Each row below holds a small network's activations on one input, seen along a few directions.
Each table varies a few parts of the input and shows all the possible inputs, shuffled.
A made-up example of a description, with smaller parts first: ring(5) and (point or ring(9) or (values(3) and line(4))).
Shared parts are said once, and a part with two or three values counts as separate values.

Other details of the inputs shift rows strongly along two fixed directions, in all tables alike. That doesn't count.

Rows:
R1: [ 26  47  11 -19   0  40 -11  11  53 -57  44]
R2: [-23  61  31   2 -53  35   8   9  26 -57  -8]
R3: [ 31 -37  41 -19  55  16   8 -27  -7  24  59]
R4: [-30 -61  -4  30  78 -41 -21 -51 -32  60 -20]
R5: [-35 -25 -52  19 -16 -12   1  -5 -21  25 -96]
R6: [ 72  14  -2 -25  -7 -15   3  37  -2 -27  70]
R7: [  4  28  -4 -17   2  17  -6  16  40 -22   6]
R8: [ 32 -14  -9   5 -10 -39   6  12 -48 -13  -6]
R9: [ 60  -1   3 -32  16  46   9   8  35   5  76]
R10: [-11 -68   7  49 105 -35 -33 -73 -34  57  26]
R11: [-46   9 -26  12 -60   7  12  11  -6  15 -72]
R12: [ 32   9  10 -36  18  30   5  13  36 -10  53]
R13: [-37   5  23  10  -2  -1   0 -11  -2  15 -11]
R14: [-60  14 -11   2 -47  -3   9  11  -2   4 -69]
R15: [-16  20 -18  19 -78 -45   9  39 -37 -18 -53]
Description of these inputs: values(3) and (point or line(4)).
Q: The inputs of R2 and R10 match in every part but the values(3) part. If R13 is changed in the same way as R2 into R10, which row does it become?
A: R4
Q: Change only the line(4) part in R9. List by row number the other rows that result.
A: R1, R7, R12

Rows:
R16: [-19 -17 -26   4   6  -8   1   5  16  21 -16]
R17: [ 38 -31  25 -32  70  25  -3 -23   8  41  98]
R18: [ -7 -20 -21  23 -32 -26  10  -4 -50   7 -24]
R19: [ 38  38  41 -34   3  51  15  16  45 -70  56]
R20: [-26  22 -30   7   6  -1  -9  11   9 -26 -48]
R21: [ -4  13  -6   0 -54 -30  20  33 -37  -6 -59]
R22: [ 57  20   1 -29 -42  29  21  29  15 -59  45]
R23: [  1 -32 -28  29  54 -12 -20 -17  -4  57   4]
R24: [  8  -9 -59   8  -9 -21  -6  10 -26  -2 -26]
R25: [-33   2 -27  34 -28 -21 -14  -7  -3  13 -61]
R26: [ 11  36  59 -13 -10  46  24   4   4 -44  35]
R27: [-35 -76 -33  48  91 -74 -36 -49 -26  74   1]
R28: [-28  -5 -12   4 -21   3   6  11   7  12 -26]
R29: [-28   7 -24 -15 -21  11   0   6  26 -23 -60]
R30: [-25  10  23   9  -4  -3   6  -8 -14  -5  10]
R31: [ 33  59  12 -36 -28  42   1  28  36 -51  46]
R32: [-38   6 -40  14 -19 -34 -18   3  12  -4 -53]
R33: [-35   0 -23  28 -23  -7  -3   8   5  13 -61]
R34: [ 27  41  29 -61 -33  63  26  28  56 -50  43]
R35: [ 25  59  64 -30 -49  48  20  17  18 -49  61]
R36: [-27  20  -8   8 -33 -11  -8   4   8 -15 -26]
R37: [ 26 -25  16  -3  47  10  -7 -30  13   5  27]
R38: [ 31  -4  -4  10  36   3 -16 -17   6  30  42]
R39: [ 13  14 -31 -11 -43 -31  11  46  -2 -21 -58]
R40: [-38   1  -8  22   4 -12  -4  -8  -4 -15 -48]
R41: [ 47 -26  24   3  49  -1  -9 -32  17  32  79]
R42: [ 43 -64   4  18  40 -23   0 -32 -41  32  76]
R43: [-49  -5  -2  -1 -23  -2  13  -7 -14  23 -46]
R44: [ -6  19  31 -11 -31  37  24  13   5  -3  18]
R45: [ 12  26  37 -45 -28  52  24  15  32 -31  39]
R46: [ 20 -43  48  23  56   2   5 -37 -22  66  74]
R47: [ 19  18  42 -38 -13  52  15   1  27 -36  29]
R48: [-23  17 -27  -1   9  -8 -13   7   9 -13 -12]
R49: [ 59 -20  36 -18  80  33 -11 -34   7  16  88]
R50: [-13 -38  23  25  43  -9  -7 -49 -35  42  -8]
R51: [-36 -16   9   7   1  -3   2 -23 -24  22 -39]
R52: [-33   2 -53   5  -7  -3  -8  18   9  21 -53]
R53: [  3 -37 -10  -7  58   4 -16 -30  -4  37  18]
R54: [ 16   0  -9  -4 -32 -25  11  31 -20  -6 -33]
R55: [-29  26  -1  22 -47  -5   3  -1 -10  -1 -49]
R56: [ 28 -34  -5  13  62 -43 -27 -15 -28  41  46]
R57: [ 42 -14 -15 -10  25 -31  -1  14 -24  24  13]
R58: [  0 -39 -15  27  43 -18 -11 -18  10  46   2]
R59: [ -3  12   1   4 -29 -23  -8  21  -9 -22 -18]
R60: [  2  39  33 -22 -23  31  11  17  24 -53  38]
R61: [-31  -1 -13  12 -12  -1  -7 -14  -4 -12 -69]
R62: [ -8  23 -27   0 -39 -31  -9  38   8 -36 -48]
R63: [-25  25   0  14 -51 -28   1  24 -30 -22 -50]
Q: What is each input in this table made of?
A: line(4) and (values(3) or ring(9))
Q: The inputs of R31 and R35 match in every part but the line(4) part. If R20 is changed in the same way as R31 into R35, which row does it become?
A: R26
Q: The inputs of R43 and R34 match in every part but the line(4) part. If R30 is changed in the same way as R43 into R34, which row does it become?
A: R27
Q: Change only the values(3) part in R22. List by row number the other rows that result.
A: R39, R62
Q: List by row number the other rows that have the line(4) part in common with R40.
A: R25, R28, R33, R36, R42, R45, R47, R54, R59, R60, R61

Rows:
R64: [-59  51 -27   6 -48   4 -19  -3  34 -39 -92]
R65: [ 46  53  15 -30 -88  18  34  58  29 -75  12]
R66: [ 22 -20  68 -20  64  25  -9 -46  11   4  73]
R67: [ 90  13  21 -13  36  10   2  14   0 -14  68]
R68: [ 22  58   9 -21 -71  33  22  33  11 -90  31]
R69: [ 21  -5  45   9  53  37 -10 -15  36  10  88]
R70: [ 59 -11  18 -19  46 -18 -15  13  -3  11  85]
R71: [ -76  -20  -54    3  -19   -1   -4    2   -8   18 -115]
R72: [ 16  -7  16   7  45  22 -12 -36  32  38  68]
R73: [ 33 -10  61 -29  20 -30   5  14 -21  44  97]
R74: [ -72  -10  -63   21  -30   -3  -16    8   14   21 -101]
R75: [ -84   52  -25   19  -44    5   -6   24   24  -52 -123]
R76: [-10  64  52 -57 -36  68  31  29  34 -95 -21]
R77: [-24 -71 -61  30  17 -88 -12  -9 -55  75 -61]
R78: [ 53 -12  33  -4 -15   4  12   1  -8 -26  79]
R79: [ -1  19  50  27 -47  25  17  -7 -38   5   0]
R80: [ -2  24  -6 -36 -26  57  27   6  38  -8  -3]
R81: [-17 -44 -54  19  -5 -46   0  -1 -46  26 -80]
R82: [ -6  32 -33  -6 -26 -24  -5  20  -7 -38  -8]
R83: [-25 -67 -21  42  88 -29 -15 -59  -7 100  19]
R84: [ 18 -87 -46  54  85 -69 -28 -46 -69  83 -16]
Q: What is each input in this table made of?
A: values(2) or ring(9) or line(10)
Q: Which other rows belong to the same alternative as R72? List them by row number.
A: R64, R66, R69, R71, R74, R75, R76, R80, R83

Rows:
R85: [-41 -27 -34  14  23 -26 -14 -10   3  56 -46]
R86: [-64  39 -49   1 -47   1  -7  24  37 -29 -81]
R87: [ 68  62  63 -74 -30 104  36  35  58 -92  74]
R88: [ 23 -48  45  31  69 -21 -16 -52 -23  57  97]
R89: [-45 -26 -12  26  -4 -43  -5  -7 -28  57 -48]
R90: [-33  18 -53  -7 -51  14   6  23  12 -28 -99]
R91: [  5  39 -54   2 -82 -45   7  64 -21 -51 -70]
R92: [-40  46 -40   7 -35   9  -9  18  27 -47 -91]
R93: [112  70  25 -72 -46  51  21  69  48 -98  97]
R94: [ 10 -57  45  19  71 -28 -11 -52 -23  67 104]
R95: [ 23 -12  20   6  52  17 -16 -26  25  16  71]
R96: [-34 -34 -33  32  -8 -37  -2  -9 -39  55 -47]
R97: [ 71  68  45 -72 -45 107  34  44  64 -68  87]
R98: [ 25 -55  57  13  84 -18 -10 -52 -40  46  80]
R99: [-47  37 -34  -4 -31  11  -6  20  19 -46 -98]
R100: [ 34 -69  50   9  75 -16   4 -49 -42  54  80]
R101: [-37  -9 -13  41  10 -42 -16 -22 -30  16 -51]
R102: [-29 -42 -27  27  -6 -39   2 -18 -47  38 -57]
Q: What is each input in this table made of?
A: values(2) and (point or ring(8))
Q: The inputs of R98 and R99 match in every part but the values(2) part. If R102 is changed in the same way as R98 into R99, which row does it become?
A: R90
